These are the activations of a small neural network, seen along a few directions. Each row is one input.
In each table, some parts of the input vary, and every possible input appears once, in random order.
A made-up example of a description, with smaller parts first: line(4) and (point or ring(9) or (values(3) and ring(5))).
Shared parts are said once, and a part with two or three values counts as separate values.

Other details of the inputs shift rows strongly along three fixed directions, in all tables alike. That doesn't count.

Rows:
row 1: [-14  16   0  14 -10 -14   7   5  -8  17 -31  14]
row 2: [ 30 -15  12 -15  -2  42  13 -11  49  -4 -24 -26]
row 3: [ -6 -11 -13   7   4 -41  -1  -3 -51 -20  19  28]
row 4: [ 42  -2  23  11  30 -24 -76   3 -50 -43  54  12]
row 5: [54 10  4 78 23  3  8 21 11 22  3 20]
row 6: [-20  10  -5  18 -16  26  -9  -7  28  36 -13 -46]
row 7: [-69 -27 -18 -48 -24 -25 -19  -5 -17   1 -34 -36]
row 8: [  0  -6   7   2   1  -5  25   1   2 -23   8  39]
row 9: [-38  25   6 -41 -31 -17 -23 -10 -15  13 -54 -20]
row 10: [  3  21  13 -65  -3  28 -18  -3  27 -16 -34 -31]
row 11: [28 25  3 39 -2 11 -3 -7 -6 16 18  2]
row 12: [  0  -8   4 -29  22 -10 -63   2 -36 -53  54  -3]
row 13: [ 38  39  -3  -9   1  25   5  -7  26   9  -1 -10]
row 14: [ -4 -11 -13 -37  13 -14  -8  -5 -28 -38  31  -2]
row 15: [27 -2 35 31 22 37 42  3 33 32 -2 25]
row 16: [-59 -10 -23 -39 -17 -25 -13   3 -10   2 -10 -20]
row 17: [40 36 -8 64 33  5  8 20 14 19 31 22]
row 18: [-15  13   8 -19 -44  -3 -17 -24 -15  21 -36 -27]
row 19: [-42 -19 -20   7 -14 -47  28  -1 -52  -8  -5  37]
row 20: [ 28 -13   5 -59  -6  30 -13 -10  25 -22 -24 -48]
row 21: [-20  -4 -13 -12 -24  17  -1 -18  11  21  -8 -47]
row 22: [-32 -34 -19  70   7  -4  40  16  18  25  -5  22]
row 23: [-51 -15   7 -28 -34 -27  18 -14 -27  -9 -40  28]
row 24: [-28  15 -12 -23   1  -3  -8   3  -1   3  -3 -12]
row 25: [53 21  2 77 22  3 -5 12 12 32  9  7]
row 26: [-18  10 -13 -32 -15  14  35  -5  13  -2 -19  -9]
row 27: [ 33 -25 -11 -38  27  -8 -32  -1 -16 -55  50  -8]
row 28: [-31 -13 -18 -44 -21  -5  28  -2  10  -5 -19 -21]
row 29: [-60   0  11 -54 -23   2   8  -9  15 -10 -43   2]
row 30: [ 36  35  21 -41   4  23 -26   5  29 -11 -22 -17]
row 31: [ 67  -2  36 -18   1  28 -25 -17  28 -18 -23  -7]
row 32: [-63 -13  -5   7 -15 -13  62   9 -22  52 -24  29]
row 33: [ -4 -16 -17  -1  13 -35  14  11 -41 -37  31  41]
row 34: [ 13 -10  -2  -3  14 -31 -31   1 -54 -47  66  24]
row 35: [ 38 -15  14  35  24 -30 -65   7 -47 -24  48  15]
row 36: [-47 -29  13 -16   5 -35 -12   3 -66   4  38  20]
row 37: [ 54  15   5 -13   7  43 -19 -12  33  -8  37 -42]
row 38: [ 24  14   7  -4 -24  15  16 -10  18  26 -47 -15]
row 39: [ 57 -21  10 -23  18 -22 -50  -9 -40 -47  24   1]
row 40: [-60 -26 -26  12 -28 -13  65  -1  16  18 -16  19]
row 41: [  2 -26 -25  18   9  -4  13  -1  -8  -5  19 -17]
row 42: [ 13  25  25 -12  -1  24  -1   3  39   2 -28  10]
row 43: [-42 -20  11   0 -28 -29  -4   1 -15  10 -47  24]
row 44: [-37  17 -34  89  -8   7  35  16  27  61  22  -3]
row 45: [53 10 11 64 51 21 29 12 10 39 39 20]
row 46: [ 36  11  18 -20   9  49  17 -11  50 -15  -6  -1]
row 47: [-21 -53 -12  27  26 -36   7  22 -13 -36  46  47]
row 48: [-49 -20 -43  55   7 -26  47  30  -5  22  13  24]
row 49: [ 33  15  32   8   9  10 -13  -1  17 -10 -18  18]
row 50: [  9  46  28 -55 -17  20 -59  -9  13   0 -15 -39]
row 51: [ 27  -9  -4  16  19  26   0  12  35   8  -9 -27]
row 52: [ -9  43 -16  48 -14  37  44  -7  35  53   5 -16]
Each input here is: line(4) and (point or (values(2) and line(6))).
Changing only the line(4) part turns row 52 into row 14. The same change can be made to row 35. Which row results?
> row 25
Changing only the line(4) part turns row 29 into row 24. The same change can be made to row 22. Which row results?
> row 7
Which other rows does row 27 become when the values(2) part takes its other values? List them by row number.
> row 16
Start at row 40 and move only the line(4) part, one step at a time. The first step leads to row 28. Which rows follow, in order?
> row 27, row 37
Which other rows does row 34 become when the values(2) part takes its other values? List them by row number.
> row 50
Which other rows agree with row 26 in the line(4) part? List them by row number.
> row 1, row 5, row 10, row 19, row 20, row 28, row 30, row 32, row 33, row 38, row 48, row 51

Rows:
row 53: [-24   6  25 -51 -19  10 -42  -7  11   7 -40 -37]
row 54: [ 57  -3   1  29  24   0 -28   6  -8 -24  33  -2]
row 55: [-25  48 -11   9 -39  26  17  -4  50  61 -66 -37]
row 56: [-48 -53 -28  33  15 -43  23  20 -28 -23  28  43]
row 57: [-20  11 -48 106  11   1  87  22  29  46  18  39]
row 58: [ 65  10   4  -6  21   9 -42  -7  -5 -32  30 -15]
row 59: [ 69  38  21 -18  24  32 -54   1  18 -22  31 -25]
row 60: [-39  -6  -4 -59 -25 -12   5 -12 -19 -13 -10 -10]
row 61: [-51 -48 -19  70   9 -52  14  16 -54   8  36  41]
row 62: [-11  32   4  28 -11  25  59   4  47  41 -45  24]
row 63: [-30 -21 -10 -39 -29 -25  -9 -10 -24 -12 -25 -17]
row 64: [ 61 -18  14  -6  25  25 -16   3  25 -20  14 -14]
row 65: [-13  42 -13   1 -41  31  42 -18  43  62 -59 -39]
row 66: [-44 -33   6 -36 -23 -16  -9  -9 -26   3 -26 -12]
row 67: [-41 -22  -1 -29  -2 -22   8  -1 -34 -16  22  14]
row 68: [-55 -16 -30  13   3 -30  39  12 -25 -10  30  37]
row 69: [ 46  32   7 -11  14  16 -38  -1  17 -12   9 -25]
row 70: [ -5 -24  20 -52 -12  13 -13 -11  12  -7 -27 -26]
row 71: [ 31  -2   2  26  46  10  11  10  10 -20  60  23]
row 72: [-43  -6   0 -26 -13 -23 -14 -10 -40   0  11   3]
row 73: [  8 -25 -11 -12  17  -9  -6  10  -1 -47  21   9]
row 74: [ 63  -3  26  12  32   2  -5   6  -5 -34  20  35]
row 75: [  3  24  32 -52 -14  -4 -42  -4  -4 -12 -38   1]
row 76: [ -8 -20 -32  48  12 -26  38  11 -15  -4  37  34]
row 77: [-49 -11  -3 -32 -19 -26 -33  -1 -16  -5 -27 -16]
row 78: [ 67  17  31  17  23   7 -28   0  -2 -16   7  20]
row 79: [ -6   2 -14  47 -11  15  37  -2  24  52 -26 -10]
row 80: [-10  -4  10 -43 -29   5 -33 -17   8   4 -40 -33]
row 81: [ 74   9  32  10  27  10 -11  -2  -2 -17   9  22]
row 82: [ 65  45  10  31  10  45  -4  -3  35  21  16 -22]
row 83: [-22 -35 -13 -35 -10 -27  -4  -2 -26 -35  -3  -1]
row 84: [-12  31  -4  29 -14  28  43  -5  17  59 -10  -8]
row 85: [  6 -13 -12  13  13 -21   3   1 -42 -18  42  21]
row 86: [-55  13   5 -52 -20 -14 -32  -5 -26   0  -8 -13]
row 87: [ -5   4   2  35   5  37  38   7  55  35 -21  -3]
What is each input in this table made of?
> line(5) and (point or line(6))
Changing only the line(5) part turns row 57 into row 58. The same change can be made to row 73. Which row results?
> row 54
Which other rows does row 84 become when the line(5) part takes its other values? List them by row number.
> row 67, row 71, row 72, row 86

Rows:
row 88: [-16  21  37 -83 -47   0 -48 -27  -7   6 -64 -34]
row 89: [-101   15  -19   36  -51  -30   42    3  -18   72  -53   10]
row 90: [ 47 -39 -14  11  50 -13 -15  11 -28 -58  80  16]
row 91: [-46  24  -6 -90 -55  16  -9 -27  15  10 -52 -57]
row 92: [ 69  38  42 -48  12  36 -56 -12  26 -20 -12 -36]
row 93: [-69 -34 -22  -7  -7 -66   4  14 -68 -30  21  49]
row 94: [18 14 -9 62 17 22 51 18 33 34  3 22]
row 95: [-73  -5 -37  48 -25 -36  27   5 -38  46   3   3]
row 96: [ 20  46 -17  91   2  31  42   3  37  60  13 -13]
row 97: [ 84 -17  35 -22  41  23 -15  -5  19 -46  17   9]
row 98: [-40 -38  -7 -60   5 -34 -20   2 -36 -45  15  10]
row 99: [ 93  42  38 -28  15  45 -25 -12  44 -13 -16 -22]
row 100: [30  5 -8 68 25 46 52 14 59 28 15  6]
row 101: [ 32  33  -6  82   9  33  68   5  51  51 -19  23]
row 102: [ -7 -47   5 -16  18 -15   1  12 -22 -42  23  29]
row 103: [-63 -39 -25  30 -42 -25  23   2  -1  48 -63 -12]
row 104: [-15 -24  -7 -16  20 -40 -51   5 -61 -52  51  21]
row 105: [ 50  36  29 -14   5  40 -49  -7  38  10  -5 -42]
row 106: [ 26 -17 -15  59  44 -23  -1  26 -21 -32  76  39]
row 107: [  6  -8   9  -6  10 -38 -29  -4 -54 -37  26  36]
row 108: [-44  -6  -3 -96 -45  28   7 -25  31  10 -61 -57]
What is each input in this table made of?
> point or (line(4) and line(5))
